Each row below holds a small network's activations on one record, seen along a few directions.
Here are examples, each followed by its value of one field, N.
The largest differences between rows may come from other fields.
In the rows, zero is written as 500.
Strong random noise was added to every row along 8 fixed directions; ignore it. To show where, here is one row again and again, with new noise each time:
[456 491 457 570 428 604 542 508 459 418 472 360 603 501 516 592 417 491
 555 278 558 458]
[307 693 441 386 285 583 396 580 380 340 664 331 815 408 381 369 425 353
 492 543 539 510]
[760 556 831 562 447 259 576 428 441 627 419 519 612 438 628 497 414 657
 474 589 199 324]
[469 349 556 474 389 467 588 416 459 507 543 581 682 545 576 715 409 686
 586 469 440 531]
[590 515 498 458 526 586 350 460 700 506 760 468 755 727 357 241 431 488
 681 719 429 486]
[544 386 516 487 513 487 444 311 611 545 387 626 499 630 366 714 527 371
 440 255 555 660]
[588 470 459 521 426 523 535 463 443 499 571 506 625 485 564 456 526 618
 560 623 446 492]
[609 632 596 459 452 666 509 694 329 378 658 291 687 441 503 320 388 493
 569 388 444 279]
[498 673 555 463 370 637 534 736 240 343 660 266 725 345 585 321 381 534
 549 489 458 269]
[827 423 506 382 499 536 457 327 508 569 583 673 566 562 312 457 685 466
 469 491 413 660]

[589 436 594 573 501 380 516 369 566 571 425 594 434 550 581 549 451 549
 455 559 371 482] | n4
[494 430 457 544 441 532 516 402 535 496 468 488 615 561 458 599 492 573
 564 320 555 545] | n1
[461 419 482 377 535 406 541 466 424 587 447 756 418 416 549 659 607 556
 368 607 557 677] | n6
[261 505 553 446 565 483 419 491 728 511 543 451 646 680 380 591 274 419
 586 416 574 561] | n6
[536 494 556 566 477 369 542 398 607 530 430 440 442 502 455 648 414 505
 484 446 366 516] | n7
[468 563 525 630 493 431 510 510 441 471 338 429 382 437 663 459 434 469
 431 467 462 376] | n7
[731 506 649 476 470 388 557 489 301 526 355 610 369 377 556 507 585 477
 321 416 390 480] | n11
[525 500 439 506 439 604 551 547 436 434 637 429 588 463 539 415 469 623
 593 569 449 439] | n4
[358 566 420 665 584 500 443 598 674 479 547 329 460 543 622 317 432 517
 623 783 543 405] | n12
[368 546 491 343 454 555 406 633 302 396 604 636 539 423 567 437 546 420
 376 647 611 514] | n8
[526 472 397 653 679 507 509 528 657 624 479 526 404 556 600 402 586 618
 589 718 585 417] | n8
[634 469 665 338 392 447 531 402 451 492 587 563 653 482 378 553 451 550
 517 421 291 547] | n7
[298 516 499 437 484 478 339 441 794 485 741 422 744 713 300 401 368 434
 661 713 465 601] | n12
[526 316 422 528 542 657 516 481 598 459 606 481 552 706 435 610 368 541
 728 348 506 532] | n10
[496 462 396 437 560 746 377 567 545 383 678 479 583 700 403 305 455 418
 629 390 661 467] | n1
[718 510 729 481 604 494 487 509 479 502 432 554 335 536 485 476 422 387
 412 286 387 377] | n4
[362 334 345 348 506 674 608 730 309 399 744 615 442 444 640 592 538 682
 584 674 594 549] | n10
[339 452 579 457 408 395 514 492 448 462 466 614 525 494 576 633 431 499
 396 592 493 535] | n2
[703 412 495 673 710 643 588 554 648 537 441 372 269 638 495 453 494 551
 616 378 486 402] | n9
[542 495 635 547 394 339 623 421 368 542 384 393 457 353 563 620 422 544
 438 468 359 418] | n6
[488 631 340 753 514 449 412 434 658 524 282 341 367 499 519 308 559 351
 450 533 605 487] | n11
[489 534 400 633 404 476 505 365 587 515 384 390 568 484 455 548 529 449
 497 433 520 568] | n3
[634 455 555 601 557 374 476 333 624 636 288 616 389 546 497 622 591 440
 389 427 491 562] | n3
[603 451 529 467 622 506 428 499 554 510 472 660 345 589 477 448 586 422
 421 593 534 553] | n2
[538 511 391 722 556 698 569 582 574 397 447 206 458 554 526 446 437 507
 624 285 580 365] | n2
[325 493 257 548 382 480 477 336 552 502 391 476 626 493 520 509 635 537
 533 584 568 625] | n5
[384 605 515 530 322 493 468 486 465 412 596 322 804 520 497 388 343 555
 603 497 461 412] | n1
[487 537 378 666 421 434 556 370 599 540 418 357 478 475 441 449 561 507
 506 644 429 588] | n9
[535 624 877 366 606 374 470 657 515 602 532 514 574 497 423 557 385 497
 452 373 399 319] | n8
[345 421 473 601 442 436 470 396 610 480 411 485 544 621 524 626 379 474
 516 443 538 555] | n11
[418 319 411 385 466 533 517 536 317 450 535 744 376 498 606 674 522 497
 431 524 572 619] | n10
[438 655 479 390 309 487 405 459 380 407 576 462 738 424 391 333 521 405
 468 531 489 546] | n12
[262 549 653 398 337 349 513 460 380 462 324 502 669 396 553 730 396 487
 415 335 457 477] | n5
[828 401 626 156 503 703 555 543 252 451 684 621 668 486 347 485 641 598
 542 199 378 493] | n5
[652 428 510 548 592 664 573 594 462 469 497 448 445 546 568 518 482 566
 598 267 550 382] | n3
[573 429 364 526 322 555 739 436 291 451 480 424 474 310 497 590 625 656
 503 480 418 615] | n9

Which value of N does each new row have?
[215 634 617 424 463 447 359 558 524 437 415 424 651 546 491 477 340 325
 456 420 541 381] | n5
[472 616 557 545 572 420 345 494 673 577 404 501 512 552 386 394 509 382
 465 512 563 495] | n11
[744 567 625 365 500 562 533 560 202 468 417 520 473 354 489 448 637 427
 331 223 418 389] | n5
[536 497 464 312 474 540 346 433 530 516 611 661 593 564 284 471 629 335
 410 531 552 690] | n3
[429 556 560 513 407 409 586 481 517 523 519 384 664 449 521 530 363 581
 531 538 404 481] | n6
[162 518 498 609 453 382 515 576 580 446 463 394 438 530 658 587 254 465
 525 667 487 444] | n10
[483 530 367 669 514 513 463 534 613 532 538 424 527 536 627 265 502 610
 592 811 526 407] | n11
[239 612 196 599 379 560 498 437 599 444 434 280 601 421 343 586 582 404
 535 394 697 649] | n8
[597 549 311 532 520 587 530 587 355 485 472 507 321 315 555 343 702 442
 411 597 550 541] | n10
[302 373 602 405 414 290 498 458 436 570 492 801 601 523 703 699 451 737
 483 734 514 560] | n1
[371 551 585 452 418 448 469 487 483 437 440 464 528 471 454 569 378 376
 433 361 463 490] | n7
[581 627 697 460 477 430 536 538 478 532 445 385 497 411 349 504 487 431
 431 405 361 479] | n9
